These are the activations of a small neural network, seen along a few directions. Each row is one input.
Each table varies a few parts of the input and shows all the possible inputs, shuffled.
Descriptions start from the smaller parts, as in this example, which fits no table here: values(3) and (point or line(9) or (line(4) and ring(5))).
Shared parts are said once, and a part with two or three values counts as separate values.
(in the rows, 128 means zero)

Other details of the inputs vary at random and push rows far along two fixed directions, the same in every table; ignore that.

A family of inputs:
r1: [117 145 148 134 119 138 110 133 105 133 101 137]
r2: [116  67  92  83 138 130 135 124 127 124 129 150]
r3: [118 186 177 174 126 103 131 119 143 149 144 100]
r4: [139 119  91 151 165 151 174 121 158 110 147 137]
r5: [118 142 117 140 125 132 127 123 129 134 103 126]
r6: [151 127 124 146 131 123 116 136 118 133 120 138]
r7: [116 116 103 123 150 143 152 124 140 121 103 147]
r8: [124 141 155 127 101 115 112 130 112 154 131 119]
r9: [114 131 165 124  97 114  99 140  92 144 126 126]
r10: [122 120 114 111 140 112 147 117 127 123 131 130]
r11: [114 182 123 202 159 124 176 120 190 134 127  93]
r12: [148 128 145 140 111 126  88 139  88 132 117 139]
r13: [117 101 121 120 134 122 147 131 143 131 138 131]
r14: [128 121 119 107 127 120 136 109 124 136 131 135]
r15: [123  91  92  76 132 120 124 113 108 117 127 146]
r16: [116 169 185 140  96 103  82 135  84 144 128 107]
r17: [151 122 130 138 128 126 110 132 108 125 118 142]
r18: [117  92  91  94 143 149 128 120 120 117  97 160]
r19: [119 148 182 132  85 115  80 134  90 157 127 117]
r20: [110 140 127 171 172 106 191 130 193 120 155 106]
r21: [114 139 160 124 106 107 103 139  88 133 127 122]
r22: [155  90  96  83 149 149 136 131 147 105 136 127]
r23: [139 147 136 152 123 138 121 143 115 135 133 134]
r24: [155 112 118 101 141 144 141 136 147 115 133 116]
r25: [108 177 159 191 152 131 147 134 162 133 122 105]
r26: [125 159 153 134 105 110 113 121 111 152 131 114]
r27: [142  94  99  80 114 146 115 129 131 103 124 160]
r28: [110 152 178 137  95 109  87 145  82 138 127 111]
r29: [119  97  74  99 134 146 128 111 121 120  99 148]
r30: [113 143 181 141  94 115  91 145  98 148 133 115]
r31: [152 150 153 127 122 132 118 146 136 129 136  99]
r32: [122 135 122 118 125 110 130 120 112 131 132 120]
r33: [153  79  86 108 148 136 119 123 121 117 115 162]
r34: [126  84  80  75 126 135 130 101  95 104 127 141]
r35: [113 149 149 143 121 102 125 143 118 138 138 112]
r36: [128  95  97  82 127 128 125 101 116 129 128 147]
r37: [156 141 157 111 116 137 104 144 114 124 129 113]
r38: [113 143 155 147 113 110 121 142 126 150 135 111]
r39: [114  82  97  86 135 123 128 126 114 114 128 146]
r40: [114 156 152 142  97 133  85 132  89 142 102 118]
r41: [135 142 108 165 168 136 198 125 232  99 156 121]
r42: [113 172 134 192 169 128 178 129 189 130 125 107]
r43: [119 166 190 134  84 113  69 129  76 154 125 113]
r44: [123  96  69  99 130 154 139 101 114 113 104 142]
r45: [137 139 152 117  88 137  96 140 113 116 128 133]
r46: [136 128  95 165 176 146 189 129 184 116 150 135]
r47: [120 139 127 169 164 116 190 114 206 139 154 107]
r48: [150  98  98 129 152 131 140 126 140 118 119 150]
r49: [141 136 143 114  96 136 106 137 121 115 128 139]
r50: [152 115 133  96 116 147 104 135 107 116 127 114]
r51: [132 176 166 194 140 133 130 148 143 137 145 113]
r52: [136 170 135 179 148 126 176 134 214 112 156 107]
r53: [125  71  85  82 136 134 140 109 137 127 133 151]
r54: [143  85  80 103 147 155 134 127 119 115 129 165]
r55: [128  95 117  90 110 134 117 112  99 132 126 138]
Each input here is: line(5) and (values(2) or line(4) or ring(5)).
Q: The inputs of r53 and r55 match in every part but the line(5) part. If r15 is changed in the same way as r53 into r55, which row does it become?
A: r34
Q: The inputs of r29 and r40 match in every part but the line(5) part. If r2 is changed in the same way as r29 into r40, which row does it become?
A: r30
Q: Which other rows does r28 become when the line(5) part takes its other values? List them by row number.
A: r20, r21, r35, r39
Q: Which other rows does r37 become when the values(2) part takes its other values? List them by row number.
A: r49
Q: Which other rows does r32 become when the ring(5) part takes its other values? List them by row number.
A: r8, r26, r35, r38

A family of inputs:
r56: [146 108  95 134 161 135 157 122 173 121 140 146]
r57: [143 107  96 135 152 151 156 123 158 101 148 118]
r58: [105 114 126  88  84 125  94 119  89 136 103 137]
r59: [120 104  83 147 174 138 164 122 146 121 116 144]
r60: [150 103 100 135 161 135 166 121 167 118 137 127]
r61: [118 123 128  83 103 125 104 122  86 141 117 123]
r62: [156  92 114  64  74 149  57 132  45 131 105 176]
r63: [113 187 164 187 137 124 123 142 136 144 107 114]
r64: [119 108 133  87 108 112 103 131  79 147 126 132]
r65: [133 106 107 128 159 134 161 138 164 105 140 131]
r66: [153  98 113  55  81 150  60 129  63 132  94 168]
r67: [130 188 191 194 141 103 134 158 170 142 142 119]
r68: [102 102  98 136 146 114 171 111 170 127 137 127]
r69: [129  98 103  94 103 151  80 127  44 128  91 166]
r70: [122 109 102 128 162 104 163 107 153 121 141 119]
r71: [108 114 103 120 153 136 173 101 167 121 137 120]
r72: [141 119  93 136 150 146 166 123 165 104 145 141]
r73: [144  97 120  68  96 152  76 137  74 117 105 139]
r74: [148 118  98 129 150 148 162 114 165 115 126 119]
r75: [125 116  93 129 151 119 162  98 143 113 146 116]
r76: [128 100 110  59  99 122  86 109  63 126 102 138]
r77: [101 178 194 192 146  93 148 137 170 157 153 102]
r78: [105 211 247 180  76  93  68 154  85 175 137 104]
r79: [136 110  96 128 147 148 162 128 155  96 144 129]
r80: [ 95 221 215 227 108  87 126 144 161 162 147  84]
r81: [130 221 244 165  74 104  52 174  93 161 109 120]
r82: [153 113  94 140 148 147 165 115 158 111 142 123]
r83: [132 122 105 123 151 146 160 130 167  99 130 122]
r84: [142 102 141  96 109 133  83 150  86 128 121 137]
r85: [115 152 135 153 136 115 156 121 144 137 154 100]
Q: The inputs of r63 and r69 match in every part but one. If r58 is changed in the same way as r63 into r69, which row does it become?
A: r80
Q: Describe the family of inputs behind these rows.
A: values(3) and (point or line(4) or ring(5))
Q: Which other rows does r70 become when the line(4) part takes its other values? List them by row number.
A: r64, r68, r77
